Each row below is a small network's average activation on inputs in which a field has the value named, seen along a few directions.
Related values have similar rows: they may be neighbours, one step apart, or belong to one group.
Strong random noise was added to every row along 3 fixed directions; ignore it. To show where, here is one row again and again, with new noise each time:
-145; -77; 183; -256; 108; 162; 129; -101; -53; -160; -15; -68; 357
106; 115; -168; 236; 434; 336; 255; -83; 192; -357; -87; -69; 239
10; -106; 268; -300; -461; -78; -211; 37; -105; 172; 234; 1; -114
422; 89; -70; 311; 288; 277; 275; -59; 317; -176; 107; -111; 19
168; -180; 437; -350; -294; -18; 38; -51; -3; 188; 287; -103; 43


MATEZ, 11 values:
vik: -334; -6; 186; -320; -191; 160; 52; -125; -231; -117; -25; 6; 226
rup: -51; -40; 225; -164; -155; 37; -66; -60; -109; 5; 70; 16; -1
fusen: -527; -267; 208; -589; -240; -322; -247; 50; -353; 203; -106; -33; 236
vogi: 132; 11; 84; 107; 115; 79; 49; -64; 29; 17; 19; -44; 64
guzav: 497; -56; 118; 55; 395; -229; 476; -94; 317; 261; 114; -139; 0
mopot: 331; -145; 58; 150; 829; 99; 748; -220; 350; -58; -142; -174; 439
mut: 254; -197; 225; -58; -54; -33; 213; 25; 33; 122; 72; -87; 67
vufat: 284; 107; -143; 176; -244; -555; -186; 157; 217; 510; 87; 144; -611
setis: 25; -36; 166; -83; 102; 266; 192; -95; 112; -100; 62; -99; 191
fen: 93; -112; 166; 40; 244; -37; 261; -52; 1; 66; -12; -151; 188
fosev: -225; 202; -406; 342; 342; 271; -39; 2; -63; -392; -255; 83; 67
MATEZ is arranged as a line.
A walk along MATEZ starts at vik and steps to its neighbour setis. Put fusen, mopot, mut, vufat in the order it reaches them.
Answer: mut, fusen, mopot, vufat
What is the length, in steps, of the shortest route from vogi to guzav?
Answer: 5

SUNI, 11 values:
fadid: -216; -9; -93; -32; -370; -43; -380; 107; -184; -89; -12; 114; -135
lekot: 852; 251; -67; 610; -133; 325; 185; 17; 525; -4; 445; -89; -663
kefep: 118; 23; 254; -83; 148; 371; 320; -87; 134; -197; 15; -89; 226
nus: 13; 173; -427; 180; 227; -366; 0; 42; 169; 149; -223; 172; -213
menap: 99; 63; -329; 159; -143; -370; -172; 124; 87; 328; 28; 112; -417
medin: -36; -52; 288; -109; -46; 159; 36; -55; -17; -13; 122; -43; 141
mebo: -411; -90; 57; -319; 59; -251; -53; -56; -271; 92; -164; -3; 364
kita: -123; 66; -286; 374; 526; 177; 133; -36; 5; -361; -321; -12; 258
ribe: 518; -88; 112; 221; 298; -26; 292; -57; 228; 149; 156; -211; -37
manaf: -95; 28; 106; -227; -577; 35; -375; 98; -162; 99; 155; 53; -215
sifes: -236; 30; -336; 131; -238; -37; -416; 191; -231; -141; -94; 185; -248
SUNI is arranged as a line.
A walk along SUNI starts at lekot and steps to its neighbour kefep. Put fadid, medin, kita, ribe in the order it reaches them.
Answer: medin, fadid, kita, ribe
List every value one step from nus, in the order listed.
Answer: menap

MOSE, 13 values:
parug: 666; 6; -170; 467; -236; -218; -124; 231; 241; 239; 199; -13; -716
beru: -107; 22; -254; 35; 765; -195; 617; -176; 236; 68; -304; 84; 302
rakim: -289; 94; -23; -62; -238; 200; -242; -77; -153; -213; -123; 151; -69
lipub: -214; -38; 150; -249; -67; 138; -61; 69; -301; -36; -53; -46; 252
sarap: 85; 53; -99; 318; 204; 77; -24; 66; -3; -230; 24; -52; -35
mafi: -300; -135; 398; -424; 129; 390; 210; -242; -107; -224; 5; -78; 600
gar: -51; -332; 197; -355; 260; -345; 172; -117; 77; 252; 42; -129; 456
lun: 140; 49; 148; 39; 412; 389; 557; -133; 75; -338; -82; -17; 416
ves: -789; 120; -385; -341; -14; -515; -449; 46; -389; 30; -449; 279; 103
buna: 41; -469; 773; -703; -204; -191; 83; -110; -294; 359; 218; -246; 330
lugeb: 687; 128; -414; 866; 852; 128; 638; -40; 552; -135; 43; -210; -71
rifi: -421; -74; 449; -677; -676; 83; -328; 41; -292; 48; 37; 71; 92
mufa: -208; 101; 64; -3; -149; 399; -42; -107; 91; -234; 20; -138; 119
MOSE is arranged as a line.
A walk along MOSE starts at beru and steps to its neighbour ves. Put rakim, gar, buna, mufa in the order it reaches them.
Answer: gar, buna, rakim, mufa
List every value one step from lipub, in the order listed.
Answer: sarap, lun
What is the length, in steps, of the shortest route from lugeb to mafi?
Answer: 7
